Each row below holds a small network's activations on one input, seen along a few directions.
In each table, some parts of the input vary, and every possible input appears once, in random order.
Descriptions start from the smaller parts, as in this example, which fits no table here: one of 6 places along a line, together with either a single point or one of 11 places along a line or (one of 2 separate values, together with one of 8 places around a ring).
Shared parts are said once, and a part with two or three values counts as separate values.
(in the rows, 128 means zero)

A family of inputs:
row 1: [129 133  93 144 138 117 139 162 139 129  83 142]
row 2: [132 152 154 107 155 131  90 119  89 122 156 108]
row 3: [118 100  63 141  43 136 159  99 134 147 197 134]
row 4: [126 126 108 142 133 143 139 190 153 115  97 152]
row 5: [ 82 127 112 120 137 131 147 149 155 152  56 143]
row 6: [146 124 185 131 144 127 129  73 126 130 134 124]
row 7: [115  92  91 141  35 114 173 126 158 108 185 139]
row 8: [146 124 172 121 142 130 104  87 110 119 134 115]
row 9: [140 129 162 111 144 121  83 111  97 119 142 117]
row 10: [135 129  97 146 143 126 133 182 153 114 101 147]
row 11: [137 157 160 114 162 138 103 115  98 131 158  93]
row 12: [113 134  97 128 132 120 142 151 142 144  68 142]
row 13: [145 139 170 118 156 130 123 101 110 134 151 108]
Describe the family of inputs behind these rows.
> either one of 2 separate values or one of 5 places along a line or one of 6 places around a ring
Which other rows belong to the same alternative as row 11? List them by row number.
> row 2, row 6, row 8, row 9, row 13

A family of inputs:
row 14: [129  93 100 158  81 115 191 136 183 119 125 160]
row 15: [163 139 148 127 155 127  87 108  98 115 159 115]
row 16: [118 143 127 128 187 121 117 175 141 133  16 149]
row 17: [105 111  56 146  83 142 171 177 165 139 126 160]
row 18: [ 95 133  40 135  89 129 167 187 152 139 128 137]
row 19: [167 149 155 137 167 137 105 119 110 116 172 109]
row 20: [118 127 177 100 146 127  89  77  98 132 139 107]
row 21: [ 99 104  51 142  72 130 152 169 155 140 118 163]
row 22: [156 154 166 132 164 140 122  94  99 136 163 102]
row 23: [ 89 126  33 131  78 116 148 180 142 139 119 139]
row 24: [132 141 191 110 149 130 103 120 110 105 149 112]
row 25: [122 151 129 134 200 134 132 185 154 137  24 145]
row 26: [156 129 161 114 146 121  84 129  96 104 151 115]
row 27: [116 101  76 154  70 138 185 151 178 124 116 151]
row 28: [152 143 158 121 151 131 102  80  85 133 149 109]
row 29: [160 137 167 124 157 130 100 139 107 105 162 111]
row 30: [121  87  93 154  68 103 172 128 171 119 116 163]
row 31: [109  93  69 150  58 125 166 143 167 125 109 153]
row 32: [129 133 183 101 138 122  85 110 100 104 141 117]
row 33: [123 135 186 110 157 136 106  90 110 131 149 103]
row 34: [127 138 172  98 144 127 106  52  91 159 136 102]
row 35: [133 148 179 109 157 136 125  66 104 162 148  94]
The inputs of row 35 and row 34 match in every part but one. If row 29 is changed in the same way as row 35 into row 34, which row does it become?
> row 26
Describe the family of inputs behind these rows.
> one of 2 separate values, together with either a single point or one of 4 places along a line or one of 6 places around a ring
Change only the place on the line of 4 in row 31. List by row number the other rows that result.
> row 21, row 23, row 30

A family of inputs:
row 36: [ 90  93 110 137  73 119 176 149 181 118 101 149]
row 37: [147 120 200 120 128 133 117  23 104 134 170 103]
row 38: [140 123 161 128 177 109  95 136 128 115  63 149]
row 39: [169 136 203 125 171 142 100 132 114  94 166 112]
row 40: [140 131 110 155 150 128 173 150 173 136  77 148]
row 41: [123 152 131 105 174 123  79 152 100 129  58 123]
row 42: [ 70 118  77 116  82 136 159 162 156 147 110 149]
row 43: [150  93  83 158  51 114 158 132 144 102 176 153]
row 44: [140 170 167 109 181 135  84 146  88 109 172  93]
row 45: [116 149  78 146 153 145 156 166 142 163  79 135]
row 46: [127 109  44 143  62 127 133 145 130 125 187 134]
row 47: [124 142 171  93 135 126 106  42  77 166 177  87]
The inputs of row 39 and row 44 match in every part but one. If row 40 is changed in the same way as row 39 into row 44, which row does it become?
> row 45
Describe the family of inputs behind these rows.
> one of 2 separate values, together with one of 6 places along a line
Change only the choice among 2 separate values in row 43. List by row number the other rows that result.
> row 46

A family of inputs:
row 48: [134 149 127 118 132 125  99 141 101 118 165  91]
row 49: [128 136 198  97 147 121 120  85 111 117 119 111]
row 50: [148 136 118 116 149 134  82 167  96 119 174 118]
row 51: [121 135 180  96 128 110 120  95  99 116 154 103]
row 52: [122  84  26 163  47  80 190 169 200 117  82 193]
row 53: [164 134 172 136 206 138  88 148 121 119  76 137]
row 54: [ 81 104  22 168  96  92 205 190 180 153  52 179]
row 55: [160 136 196 119 175 131 124  82 114 131  86 108]
row 56: [140 140 150 108 123 119 121 102  90 132 172  90]
row 57: [128 131 152 106 152 123  81 164 107 104 155 132]
row 58: [156 143 137 141 143 147 133  61 107 162 182 113]
row 59: [153 171 112 138 156 134 108 129  99 123 146 102]
row 60: [153 121 196 134 173 145 127  57 131 154 111 121]
row 61: [121 119 199 113 145 135 122  62 128 141 144 125]
row 62: [134 128 151 124 123 134 126  72 109 159 194 102]
row 63: [ 51 126   6 138  90 174 210 206 198 169  87 147]
row 64: [168 159 104 137 172 144  92 155  92 125 156 129]
row 65: [113 144 159 109 136 114  97 137 110 102 148 104]
row 66: [132  75  72 186  20 160 201 200 196  80 153 180]
row 67: [115 122 180 112 128 124 122  68 117 141 176 116]
row 68: [ 69 132  27 140  77 130 203 215 194 176  45 168]
row 69: [ 72  86  76  96  49 126  76  94  97 146  82 149]
row 70: [129  64  31 175  29 105 190 167 204  95 138 170]
row 71: [119 145 179 112 156 120 100 127 123 101 111 114]
row 72: [149 147 176 137 187 130 106 122 123 117  75 109]
row 73: [133 131 175 110 174 130  83 154 120 104 116 142]
row 74: [162 158 137 126 144 132 130  89  89 137 156 101]
Describe the family of inputs behind these rows.
> either a single point or one of 6 places along a line or (one of 4 places along a line, together with one of 5 places along a line)
Start at row 63 and move only the place on the line of 6, one step at a time. The first step leads to row 68. Which rows follow, in order?
> row 54, row 52, row 70, row 66
